These are the activations of a small neural network, seen along a few directions. Each row is one input.
Each table varies a few parts of the input and shows all the possible inputs, shuffled.
Descriptions start from the smaller parts, as in this example, which fits no table here: one of 8 places around a ring, together with either a single point or one of 9 places along a line or (one of 2 separate values, together with one of 6 places along a line).
Shared parts are said once, and a part with two or three values counts as separate values.

Other details of the inputs vary at random and push rows far along two fixed directions, the same in every table; ignore that.

Table:
row 1: [-112,429,-818,-73,-244,240,450,-115,320,115,-89]
row 2: [-195,183,65,-234,42,-18,-646,-51,-466,-292,-242]
row 3: [155,-22,323,-143,148,-175,-413,46,-231,-114,-14]
row 4: [-125,345,-501,-342,-170,508,467,-294,285,269,-206]
row 5: [49,143,-254,-70,-162,498,246,-48,136,167,-128]
row 6: [128,229,-298,29,-10,-127,-87,-102,124,-43,-250]
row 7: [-258,250,-186,-189,-59,208,-239,-62,-60,75,-285]
row 8: [-171,386,-416,17,129,81,-199,-13,-122,-174,-42]
row 9: [149,-456,714,334,120,-449,-251,226,-399,-173,470]
row 10: [-80,-348,456,330,262,-468,-158,340,-100,-291,118]
row 11: [-117,-229,413,310,299,-361,-437,187,-133,-391,17]
row 12: [300,-513,408,141,99,-300,18,172,-131,18,238]
row 13: [-58,140,-293,60,107,165,323,-18,132,-50,-100]
row 14: [-68,432,-315,-332,171,81,-602,-228,-481,-19,-359]
row 15: [29,-265,-65,112,-154,-13,490,24,170,263,358]
row 16: [55,-294,470,149,103,-201,200,38,-101,43,191]
row 17: [100,-335,562,211,42,-112,376,143,201,166,244]
row 18: [61,27,-370,129,-160,238,649,-220,587,67,-66]
row 19: [95,-41,482,-55,288,-402,-595,71,-407,-133,10]
row 20: [111,-76,235,181,383,-376,-353,216,-199,-235,-2]
row 21: [-50,222,-244,-238,-171,245,52,-131,65,29,84]
row 22: [-112,-89,-451,-178,-235,298,262,-79,48,117,-122]
row 23: [-89,393,-472,-236,-34,476,-189,-288,-422,-31,-353]
row 24: [198,-81,-53,140,63,-286,206,162,172,13,-8]
row 25: [-102,234,-285,111,121,79,-162,-77,46,-187,64]
row 26: [-258,131,-692,-347,-273,382,419,-220,234,269,-220]
row 27: [-216,300,-404,-23,-52,-11,-130,23,-84,-146,-360]
row 28: [53,-298,67,14,-201,-82,662,59,426,254,469]
row 29: [-29,-223,-180,185,-193,-37,453,-29,580,-11,-3]
row 30: [33,322,-625,-438,-67,352,-105,-262,-139,80,-293]
row 31: [-211,564,-218,-175,20,228,-531,-160,-296,2,-155]
row 32: [340,-462,384,168,-8,-116,201,306,236,176,256]
row 33: [253,-265,486,365,241,-529,-302,93,52,-235,91]
row 34: [-150,-153,254,82,110,-213,-408,69,-434,-93,-79]
row 35: [178,-466,770,406,94,-215,234,301,108,123,308]
row 36: [-18,-380,-54,88,-270,158,673,205,585,389,141]
row 37: [33,175,85,-213,159,-83,-374,-53,-166,29,-135]
row 38: [90,-166,-170,-30,-327,258,680,32,532,290,337]
row 39: [176,-578,631,258,-18,-412,231,205,-6,-32,592]
row 40: [103,0,5,-105,43,31,33,27,156,233,-26]
row 41: [-82,-301,131,-74,-166,-57,467,91,394,189,132]
row 42: [-75,442,-777,-39,-320,227,338,-246,382,76,-127]
row 43: [54,122,-38,210,-47,-86,184,-93,133,-99,-140]
row 44: [-87,384,98,-208,157,118,-656,-186,-614,-294,-271]
row 45: [146,-219,-367,-112,-110,132,561,-49,301,404,65]
row 46: [177,-69,125,-97,34,21,-98,63,29,77,-4]
row 47: [117,-213,2,267,-82,-116,795,131,422,89,121]
row 48: [68,-74,290,-58,-1,49,97,-31,-23,-47,59]
row 49: [-84,-8,-222,-86,-222,324,70,94,153,114,-138]
row 50: [-72,113,-112,-129,-128,92,221,-87,194,167,186]
row 51: [-205,649,-478,-168,-49,422,-498,-137,-254,79,-233]
row 52: [-2,-441,24,-54,-212,-9,486,64,237,92,162]
row 53: [-19,230,-172,-30,-118,278,-214,31,-93,39,31]
row 54: [6,270,-148,15,384,-61,-642,-74,-231,-280,-249]
row 55: [-95,-96,557,-31,113,-281,-611,114,-398,-304,-40]
row 56: [-269,238,15,-228,73,-46,-576,-83,-388,-160,-265]
row 57: [90,-294,-111,230,3,124,828,-4,629,80,193]
row 58: [-8,-330,640,135,49,-259,-280,240,-138,-154,105]
row 59: [57,-248,766,162,221,-367,-166,109,-273,-129,191]
row 60: [63,-72,281,377,58,-343,-195,14,75,-251,228]
row 61: [-44,-103,-322,115,-311,-39,562,-8,551,73,-91]
row 62: [-12,-69,22,54,37,89,167,-81,-161,128,-11]
row 63: [-129,557,-129,-221,80,390,-595,-215,-470,-155,-409]
row 64: [101,-269,400,62,-54,-231,48,111,-26,-80,427]
row 65: [-210,471,-318,-219,27,142,-451,-240,-429,-44,-118]
row 66: [207,-197,96,-169,2,-87,79,32,64,33,103]
row 67: [39,-68,562,81,226,-205,-487,-12,-619,-285,2]
row 68: [0,432,-261,-184,118,236,-578,-44,-264,111,-361]
Each input here is: one of 4 separate values, together with either one of 5 places around a ring or (one of 2 separate values, together with one of 6 places along a line).
The inputs of row 35 and row 51 match in every part but the choice among 4 separate values. If row 17 is changed in the same way as row 35 into row 51, which row does it become?
Answer: row 31
The inputs of row 49 and row 53 match in every part but the choice among 4 separate values. If row 34 is changed in the same way as row 49 into row 53, which row does it become?
Answer: row 15
Change only the choice among 4 separate values in row 65. List by row number the other rows that result.
Answer: row 14, row 16, row 26
Change only the choice among 4 separate values in row 63. List by row number the other rows that result.
Answer: row 38, row 46, row 58
Change only the choice among 2 separate values in row 49. List by row number the other rows that result.
Answer: row 36
Change only the place on the ring of 5 in row 11. List by row number the other rows that result.
Answer: row 10, row 27, row 29, row 61

Table:
row 69: [169,-499,371,92,-58,-262,242,248,192,183,175]
row 70: [-219,814,-663,-379,-126,633,-298,-424,-227,36,-353]
row 71: [-148,796,-935,-106,45,391,-230,-329,-132,-178,-449]
row 72: [-17,-92,688,578,228,-551,-530,161,-391,-489,217]
row 73: [-181,446,-292,-404,73,104,-794,-172,-610,-132,-524]
row 74: [-80,601,-368,-302,168,109,-778,-232,-625,-182,-269]
row 75: [-395,596,-368,52,127,176,-688,-177,-569,-381,-453]
row 76: [63,-295,-260,186,-189,-4,803,84,592,132,-23]
row 77: [-10,-80,164,146,121,-362,-174,119,93,-176,-179]
row 78: [40,-300,-57,-22,-284,275,689,104,556,321,222]
row 79: [271,-227,780,235,410,-445,-668,249,-393,-172,53]
row 80: [48,168,-410,84,2,-39,298,-74,428,6,-11]
row 81: [-71,244,94,15,15,-37,-502,-21,-363,-106,101]
row 82: [-35,-130,393,-3,12,25,-133,52,-109,-42,43]
row 83: [-109,-160,212,323,17,-186,-86,129,-10,-269,37]
row 84: [-41,-363,-118,15,-280,168,792,115,451,355,335]
row 85: [-59,-169,248,2,-45,-65,-204,145,-107,-23,127]
row 86: [126,-409,-71,-175,-237,98,795,4,470,334,52]
row 87: [-243,737,-721,-452,-166,560,-258,-449,-277,-3,-322]
row 88: [24,113,219,-63,130,-28,-506,64,-301,-23,-265]
row 89: [-71,799,-742,-401,36,591,-280,-396,-212,69,-412]
row 90: [62,146,-523,-345,-31,194,-3,-167,6,137,-224]
row 91: [-99,-78,-195,-265,-230,296,350,-99,178,128,-1]
row 92: [303,-485,283,119,66,-268,224,212,237,169,251]
row 93: [20,138,-185,-16,-208,283,326,-69,258,217,171]
row 94: [29,-221,812,240,158,-556,-586,164,-547,-283,382]
row 95: [-33,-225,917,317,260,-355,-562,270,-528,-201,203]
row 96: [-245,158,-408,-269,-181,295,109,-131,-121,108,-77]
row 97: [-114,-158,332,-22,19,-48,-6,19,-264,-52,111]
row 98: [284,-308,-133,-81,-84,181,758,-23,571,364,84]
row 99: [-308,325,-493,-35,-70,166,74,-130,147,-63,-239]
row 100: [225,-259,-179,-80,-150,118,861,-57,486,301,311]
row 101: [-129,-62,185,179,58,-258,-186,112,91,-248,-25]
row 102: [44,-14,-176,-210,-125,274,316,-89,219,255,-212]
row 103: [235,-245,-244,16,-171,91,744,59,545,362,376]
row 104: [-72,-145,452,88,65,-15,-20,68,-200,-12,112]
row 105: [-91,170,-310,118,-157,-10,327,-86,424,-26,61]
row 106: [228,-371,151,366,136,-320,350,194,297,-94,109]
row 107: [204,-216,257,-68,175,-179,-95,16,-123,-20,-12]
row 108: [217,-29,298,150,167,-122,-108,107,-56,31,205]
row 109: [-44,-352,810,119,159,-483,-627,245,-520,-287,213]
row 110: [218,-358,183,260,144,-435,263,185,447,-47,100]
The inputs of row 84 and row 69 match in every part but one. If row 96 is changed in the same way as row 84 into row 69, which row does it become?
Answer: row 73
The inputs of row 109 and row 90 match in every part but one. If row 85 is changed in the same way as row 109 into row 90, which row does it become?
Answer: row 92
What is each input in this table made of?
Answer: one of 6 places around a ring, together with either one of 2 separate values or one of 5 places around a ring
Change only the choice among 2 separate values in row 71. List by row number the other rows that result.
Answer: row 80
A walk changes only the place on the ring of 5. It starts at row 100 and steps to row 74. List the rest of the walk in order.
Answer: row 103, row 108, row 89

Table:
row 111: [254,-142,-317,-126,-152,146,660,-22,531,383,238]
row 112: [175,223,134,-68,249,-24,-492,-66,-336,-83,-79]
row 113: [42,-18,283,139,48,-159,-163,52,-137,-48,323]
row 114: [52,-48,162,-37,91,69,-142,62,-72,51,-186]
row 115: [119,-403,752,162,305,-649,-522,233,-476,-270,143]
row 116: [301,-460,891,300,253,-402,-74,244,-102,-12,244]
row 117: [-254,287,-361,-195,-67,144,-207,-161,-298,-114,-145]
row 118: [-153,199,-529,-373,-103,258,-97,-176,-33,47,-397]
row 119: [-432,576,-729,-409,-186,472,-324,-308,-259,-82,-465]
row 120: [101,-60,-212,15,-228,291,742,-67,466,285,324]
row 121: [50,-288,287,185,-59,-283,143,126,15,-35,425]
row 122: [8,-193,-397,-256,-292,327,716,-17,599,376,-126]
row 123: [-347,424,-191,-217,-56,267,-515,-129,-378,-137,-380]
row 124: [141,-105,-464,228,-46,-65,708,20,757,66,-72]
row 125: [-159,477,-8,-61,82,260,-486,-156,-424,-118,-208]
row 126: [270,-440,207,67,-9,-325,315,155,205,112,336]
row 127: [-5,-156,199,554,77,-394,199,173,319,-261,155]
row 128: [-165,129,295,90,92,66,-462,38,-376,-159,-130]
What is each input in this table made of?
Answer: one of 2 separate values, together with either a single point or one of 8 places around a ring
The inputs of row 128 and row 114 match in every part but the choice among 2 separate values. If row 119 is changed in the same way as row 128 into row 114, which row does it become?
Answer: row 118
Change only the choice among 2 separate values in row 124. List by row number the other rows that result.
Answer: row 127

Table:
row 129: [14,450,-329,-295,-4,486,-175,-235,-140,151,-251]
row 130: [252,-274,653,192,195,-455,-227,160,-248,-85,444]
row 131: [35,-162,-190,20,-262,73,649,-26,375,204,429]
row 132: [144,60,-154,-233,-49,347,232,-88,150,286,-112]
row 133: [195,-643,573,633,105,-747,531,320,651,-204,304]
row 134: [-37,418,-104,287,378,-207,-668,-45,-424,-445,-325]
row 135: [-376,77,-24,-31,-164,196,-94,-11,-127,-104,-173]
row 136: [-184,348,-273,-95,-159,431,68,-170,-20,84,-23]
row 137: [212,-331,848,697,419,-908,-502,401,22,-438,151]
row 138: [-120,-506,399,270,-250,-40,664,200,363,108,388]
row 139: [-281,304,253,80,57,82,-592,-44,-513,-257,-60]
row 140: [-61,453,-503,-241,-71,285,-126,-251,-144,45,-2]
row 141: [199,31,-540,-290,-190,313,588,-174,392,374,131]
row 142: [-7,146,34,-304,231,-140,-812,-37,-572,-165,-357]
row 143: [291,-458,637,47,228,-518,-270,210,-234,-35,183]
row 144: [12,-446,161,203,-240,-167,657,136,362,110,558]
row 145: [24,-449,-3,-140,-196,166,630,114,435,329,-95]
row 146: [-394,259,-485,-227,-209,191,-165,-137,-171,-117,-213]
row 147: [-2,-212,-551,-390,-246,215,571,-47,408,332,-181]
row 148: [196,40,-354,-313,-54,166,205,-114,132,247,-17]
row 149: [-144,-259,653,269,85,-510,-466,207,-449,-348,291]
row 150: [-78,353,-296,-138,-125,450,128,-187,39,157,-11]
row 151: [-141,378,-18,256,342,-312,-664,-92,-407,-560,-398]
row 152: [61,379,-79,319,359,-255,-703,68,-224,-342,-272]
row 153: [-89,252,-351,-403,-17,411,-194,-143,-113,133,-506]
row 154: [245,-404,378,176,-104,28,694,137,417,297,464]
row 155: [35,199,-334,-348,-58,418,42,-152,39,241,-346]
What is each input in this table made of?
Answer: either one of 5 places around a ring or (one of 2 separate values, together with one of 11 places along a line)
Which of the alternatives is row 129?
Answer: one of 2 separate values, together with one of 11 places along a line
Change only the choice among 2 separate values in row 135. List by row number the other rows that result.
Answer: row 146
